Each row below holds a small network's activations on one input, seen along a few directions.
In each table, some parts of the input vary, and every possible input appears once, in random order.
A made-up example of a description, with smaller parts first: one of 6 places along a line, together with either a single point or one of 9 places along a line or (one of 2 separate values, together with one of 8 places around a ring).
Shared parts are said once, and a part with two or three values counts as separate values.
(in the rows, 128 means zero)

A family of inputs:
r1: [231, 170, 177, 121, 215, 134, 137,  88, 188,  75, 130, 123, 100]
r2: [224, 172, 186, 123, 218, 128, 134,  89, 181,  71, 124, 126,  97]
r3: [ 92, 118, 110, 125,  93, 123, 120, 137,  99, 142, 122, 137, 141]
r4: [ 99, 117, 102, 125,  91, 127, 125, 135, 104, 147, 128, 137, 143]
r5: [ 29,  69,  84, 155,  42, 133, 119, 181,  66, 194, 142, 128, 158]
r6: [ 31,  68,  89, 152,  36, 139, 123, 174,  71, 193, 140, 129, 159]
r7: [ 26,  68,  95, 154,  40, 129, 115, 177,  65, 190, 134, 127, 159]
r8: [157, 154, 147, 111, 161, 121, 132, 106, 160,  96, 115, 122, 114]
r9: [ 96, 117,  95, 127,  97, 120, 121, 144,  98, 147, 131, 136, 142]
r10: [161, 156, 137, 109, 164, 125, 136, 108, 157, 104, 119, 124, 111]
r11: [223, 173, 174, 123, 219, 129, 139,  95, 186,  71, 132, 122,  97]
r12: [167, 154, 141, 110, 160, 127, 136, 102, 161, 105, 119, 124, 114]
The inputs of r5 and r7 match in every part but one. If r9 is changed in the same way as r5 into r7, which row does it become?
Answer: r3
What is each input in this table made of?
Answer: one of 3 separate values, together with one of 4 places along a line

A family of inputs:
r13: [141, 156, 110,  99, 141, 119, 134, 110, 144, 110, 116, 131, 119]
r14: [ 31,  79,  89, 143,  39, 130, 115, 170,  68, 180, 131, 133, 161]
r15: [137, 121, 167, 146, 145, 133, 137, 124, 148, 119, 130, 116, 118]
r16: [ 37,  79,  79, 143,  45, 134, 125, 168,  75, 188, 136, 131, 153]
r17: [131, 139, 139, 109, 140, 134, 135, 113, 158, 121, 111, 112, 112]
r18: [139, 157, 118,  96, 142, 110, 126, 109, 138, 102, 110, 134, 124]
r19: [138, 123, 157, 149, 145, 138, 141, 124, 152, 128, 133, 115, 113]
r20: [129, 139, 148, 105, 143, 124, 127, 114, 153, 113, 106, 113, 118]
r21: [161, 127, 146, 152, 161, 140, 132, 135, 125, 127, 148, 132, 115]
r22: [166, 145, 110, 121, 138, 125, 125, 117, 130, 118, 138, 140, 136]
r23: [166, 144, 116, 118, 138, 119, 119, 115, 124, 111, 134, 144, 142]
r24: [160, 127, 157, 154, 161, 131, 119, 136, 120, 119, 143, 133, 123]
What is each input in this table made of?
Answer: one of 2 separate values, together with either a single point or one of 5 places around a ring
The inputs of r19 and r15 match in every part but the choice among 2 separate values. If r17 is changed in the same way as r19 into r15, which row does it become?
Answer: r20

A family of inputs:
r25: [169, 156, 106, 107, 144, 112, 116, 116, 121, 101, 130, 151, 141]
r26: [161, 117, 161, 170, 158, 155, 148, 129, 144, 137, 156, 122, 110]
r27: [153, 116, 185, 172, 164, 135, 121, 136, 127, 119, 140, 124, 115]
r28: [161, 112, 170, 170, 161, 148, 136, 132, 141, 132, 150, 124, 111]
r29: [163, 158, 113, 109, 151, 104, 104, 117, 113,  98, 124, 151, 140]
r30: [ 13,  91,  91, 115,  41, 123, 127, 155, 102, 174, 105, 115, 145]
r31: [ 51,  62, 123, 189,  63, 148, 126, 183,  72, 190, 158, 124, 149]
r32: [174, 158,  87, 106, 140, 124, 134, 113, 130, 115, 140, 148, 133]
r33: [159, 115, 180, 170, 159, 143, 130, 135, 135, 123, 146, 126, 116]
r34: [174, 155,  97, 106, 145, 116, 122, 114, 126, 112, 134, 148, 138]
r35: [ 63,  98,  52, 127,  44, 120, 111, 161,  54, 171, 139, 154, 172]
r36: [123, 148, 125,  94, 134, 133, 148, 105, 172, 121, 105, 106, 107]
r37: [114, 146, 151,  96, 142, 112, 124, 111, 154, 103,  94, 111, 114]
r38: [119, 146, 144,  95, 136, 121, 132, 107, 162, 107,  98, 109, 116]
r39: [123, 144, 135,  93, 138, 125, 139, 106, 167, 117, 101, 107, 112]
The inputs of r33 and r38 match in every part but one. If r28 is changed in the same way as r33 into r38, which row does it become?
Answer: r39
What is each input in this table made of?
Answer: one of 3 separate values, together with either a single point or one of 4 places along a line
Change only the choice among 3 separate values in r26. List by row number the other rows that result.
Answer: r32, r36
List by row number the other rows that have the choice among 3 separate values in common with r34.
Answer: r25, r29, r32, r35

A family of inputs:
r40: [ 54, 118,  30, 111,  72, 132, 134, 167,  74, 179, 136, 141, 130]
r41: [128,  54, 132, 203,  89, 171, 130, 169,  84, 194, 189, 139, 159]
r42: [ 96,  53, 186, 199,  94, 139,  93, 175,  66, 165, 154, 132, 161]
r43: [190, 178, 164,  72, 213, 107, 102, 105, 144,  72,  94, 128, 106]
r44: [ 23, 119,  78, 106,  78, 101, 103, 169,  56, 152, 104, 135, 136]
r45: [ 12, 110,  78, 102,  60, 131, 143, 155, 113, 174, 100, 108, 118]
r46: [224, 180, 112,  78, 205, 143, 134,  99, 162, 103, 130, 132,  96]
r47: [ 85,  45, 179, 194,  76, 168, 136, 159, 125, 186, 148,  98, 143]
r48: [158, 112, 221, 208, 181, 156, 166, 121, 184, 113, 151, 104,  84]
r49: [173, 127, 225, 214, 199, 126, 121, 140, 127,  94, 154, 133, 105]
r50: [207, 126, 170, 217, 193, 160, 159, 134, 141, 123, 190, 139,  98]
r51: [125, 178,  77,  50,  98,  58,  91,  89, 120,  74,  79, 153, 176]
r52: [157, 183,  28,  53,  90,  98, 128,  84, 138, 103, 117, 160, 169]
r53: [177, 165, 163,  69, 194, 139, 146,  86, 204,  93,  93,  98,  83]
r54: [112, 171,  76,  45,  77,  91, 136,  69, 182,  97,  81, 120, 156]
The inputs of r47 and r48 match in every part but one. If r42 is changed in the same way as r47 into r48, which row does it become?
Answer: r49
What is each input in this table made of?
Answer: one of 3 separate values, together with one of 5 places around a ring
Change only the choice among 3 separate values in r45. List by row number the other rows that result.
Answer: r40, r44
